Each row below holds a small network's activations on one input, seen along a few directions.
In each table, some parts of the input vary, and every possible input appears once, in random order.
A made-up example of a description, with smaller parts first: one of 4 places along a line, together with either a single point or one of 9 places around a ring or (one of 3 separate values, together with one of 5 places around a ring).
Shared parts are said once, and a part with two or three values counts as separate values.
In the rows, 128 means zero.

Other details of the inputs vary at random and push rows far along two fixed directions, the same in every table; ignore that.

Rows:
x1: [139  31 121 180 136  94  79 117 128 114 128 157]
x2: [118 175 123 152 106 108 163  79 141 167 146  98]
x3: [135 128 129  92 156 168 105 163 113  94 110 128]
x4: [177 137 146 128 142 153 104 160  79 125 139 119]
x5: [155 140 130 105 159 172  97 144 113  89 124 140]
x6: [ 76 160 112 121  84  94 194 101 201 190 167 141]
x7: [113 198 123 147  93 107 176  78 159 159 156  86]
x8: [151 221 148  16 160 194 132 205  63  96 136 140]
x9: [144  34 121 176 120 101  78 111 138 111 106 158]
x10: [123  22 120 162 118  97  87 131 138 116  92 147]
x11: [131  35 138 195 145 108  83 134 119 141 103 105]
x12: [159 127 149 110 123 158 112 172  88 127 105 109]
x13: [144  33 142 193 137 116 100 128 135 127  84 108]
x14: [189 208 152  14 124 171 137 194  54  92 164 163]
x15: [ 46 188 102 140 127 101 174  89 166 154 152 108]
x16: [ 52 185 100 129 123 106 179  77 170 156 137 108]
x17: [ 99 163 128 140  97 108 170 102 155 158 135  78]
x18: [ 67 163 103 116  83  76 195  82 164 160 152 120]
x19: [125 176 128 162 102 111 176  85 153 151 143  99]
x20: [123  54 118 195 175 123  65 110 136 111 113 145]
x21: [142 107 132  86 128 132 117 179  87 108 138 147]
x22: [129  50 117 185 171 128  70  98 140 113  98 146]
x23: [136  52 122 194 167 131  81 103 151  97  95 148]
x24: [148  29 122 170 126 101  82 109 146 102 115 150]
x25: [157  51 143 201 148 104  72 111 126 136 105 120]
x26: [146 110 141  79 128 125 116 173  93 108 127 150]
x27: [189 203 173  30 131 219 149 221  77 150 151 133]
x28: [ 78 185 131 146  99  83 183  88 155 179 145  82]
x29: [176 117 137  98 121 145 126 152 103  89 133 161]
x30: [130 134 127  97 151 168 102 166 105 103 101 137]
x31: [181 140 145 124 126 160 102 155  88 122 118 121]
x32: [144 126 132  97 167 184 110 180 135 138 121 157]
x33: [ 87 183 123 133  97 103 188  91 146 177 140  82]
x34: [ 71 203 111 146 129  98 164  65 171 149 155 122]
x35: [160 216 143  21 152 209 150 204  72  82 128 139]
x36: [ 82 169 111 114  80  87 205  97 167 140 148 123]
x37: [151 146 128 111 154 172  93 147 105  97 115 148]
x38: [ 87 175 104 129  85  80 186  63 164 154 166 131]
x39: [128  17 121 157 123  97  90 128 146 108 101 138]
Each input here is: one of 3 separate values, together with either a single point or (one of 2 separate values, together with one of 6 places along a line).
The inputs of x3 and x39 match in every part but the choice among 3 separate values. If x20 is changed in the same way as x3 into x39, which row does it become?
Answer: x1
Start at x23 and move only the place on the line of 6, one step at a time. The first step leads to x5. Which rows follow, in order?
Answer: x37, x22, x34, x20
Which other rows does x22 become when the choice among 3 separate values takes its other values? List them by row number.
Answer: x2, x38
Start at x35 and move only the place on the line of 6, one step at a time. The first step leads to x3. Which rows follow, in order?
Answer: x30, x16, x8, x15
Which other rows does x12 become when the choice among 2 separate values takes its other values? List them by row number.
Answer: x31

Rows:
x40: [112 157 122 155 127 116 143  93 142 137 130 113]
x41: [109 156 119 155 123 116 140  99 141 138 132 109]
x42: [108 145 127 150 115 110 152 109 138 149 124  99]
x43: [ 86 144 111 137 133 125 147 110 162 135 133 130]
x44: [163  55 151 153 151 141  82 154  99 115  95 119]
x45: [126 146 135  84 137 144 124 164 106 127 134 136]
x46: [147 160 138 110 131 152 128 154  97 128 124 115]
x47: [147 150 128  86 131 134 127 140 105 110 139 152]
x48: [129 154 129  92 152 163 132 152 120 110 128 147]
x49: [160  42 135 138 136 124  85 158 103  98 117 152]
x50: [102 132 111 127 109 112 156 106 156 135 130 125]
x51: [161  68 135 160 156 146  68 151  99 112  95 128]
x52: [ 84 140 111 133 129 124 146 112 160 139 131 124]
x53: [137  58 131 199 144 112  94 101 166 139 112 136]
x54: [116  40 108 177 134 105  97 103 159 119 102 137]
x55: [148 167 133 115 138 154 123 147  99 120 128 123]
x56: [ 88 145 115 134 130 107 137 109 151 142 141 132]
x57: [154 141 143  96 119 149 140 158 104 142 134 135]
x58: [167  50 142 144 141 145  80 154 108 129 107 146]
x59: [158 153 139 101 132 156 131 141 107 130 140 149]
x60: [151 163 143 110 140 155 127 136 100 116 133 123]
x61: [124  54 125 196 147 107  87  98 147 132 105 109]
x62: [108 145 130 149 116 115 146 102 138 148 133  99]
x63: [ 90 147 118 134 135 107 139 103 151 141 139 137]
x64: [140 144 135  84 111 142 131 152 110 109 125 136]
x65: [125 150 130  86 140 146 119 160 106 123 137 138]
x66: [105 140 111 129 113  96 142  99 147 133 143 136]
x67: [107 148 123 150 116 114 145 105 138 147 128 101]
x68: [110 153 125 153 123 117 141  96 141 140 137 107]
x69: [117  33 117 175 130  99 109 111 158 125  95 134]
x70: [145 141 128  92 117 133 134 153 101 106 151 143]
x71: [101 139 115 129 101 106 143 101 152 128 131 127]
x72: [142 152 130  89 118 144 126 145 113 101 130 144]
x73: [125 142 135  87 139 157 141 168 117 122 122 132]
x74: [103 137 110 126 109  96 142 102 144 138 142 129]
x75: [107 152 118 152 119 116 140 101 139 143 131 103]
x76: [118 146 124 148 114 120 142 110 161 156 143 115]
x77: [111 146 128 146 123 114 146 102 143 147 133  96]
x78: [107 141 110 132 122 114 154  95 159 125 133 138]
x79: [119 142 129 147 111 118 148 114 161 160 139 113]
x80: [149 147 131  95 126 133 137 145 104 100 151 154]
x81: [113 159 122 158 129 116 142  95 141 141 129 116]
x82: [161  50 131 143 143 125  80 151 106  89 122 160]
x83: [151 162 138 107 143 154 124 142 105 116 134 116]
x84: [115 143 121 145 114 117 145  99 149 155 145 133]
x85: [153 148 135  98 123 156 128 150 105 136 141 138]
x86: [145 154 133  89 123 144 129 140 113 100 128 149]
x87: [118  38 118 172 127  86  94 106 147 130 108 138]
x88: [115 154 127 150 134 116 144  90 146 138 135 109]
x89: [127 143 139  84 136 140 131 168 105 129 130 134]
x90: [142 141 139  83 110 139 138 156 109 111 121 134]
x91: [174  55 150 149 145 145  85 166 121 127 102 133]
x92: [109 148 127 153 117 110 151 112 138 153 122 102]
x93: [124 145 131  87 140 161 134 164 118 120 125 134]
x94: [160 159 140 107 132 159 126 154 121 128 141 133]
x95: [112 143 132 145 122 110 153 106 143 149 129  95]
x96: [161  39 139 137 135 120  92 163 102  99 113 150]
x97: [144 138 134  80 119 128 137 157 102 121 132 137]
x98: [146 158 139 107 132 155 124 144  98 122 133 113]
x99: [104 139 107 132 117 114 151 100 158 126 135 133]
What is each input in this table made of?
Answer: one of 5 places along a line, together with either one of 2 separate values or one of 4 places along a line or one of 6 places along a line
The inputs of x95 and x88 match in every part but the place on the line of 5. If x69 is changed in the same way as x95 into x88, which row does it become?
Answer: x78
The inputs of x87 and x74 match in every part but the place on the line of 5. If x49 is changed in the same way as x87 into x74, which row does it become?
Answer: x70
Which other rows does x56 become when the place on the line of 6 takes its other values? List them by row number.
Answer: x43, x66, x72, x82, x99
Start at x81 and move only the place on the line of 4, one step at a time. The first step leads to x40. Which rows follow, in order?
Answer: x60, x88
Which other rows does x46 become when the place on the line of 4 takes its other values? List them by row number.
Answer: x62, x67, x77
Which other rows does x85 become when the choice among 2 separate values takes its other values? List them by row number.
Answer: x76
Which other rows does x73 become when the place on the line of 6 takes its other values? List them by row number.
Answer: x69, x89, x90, x96, x97
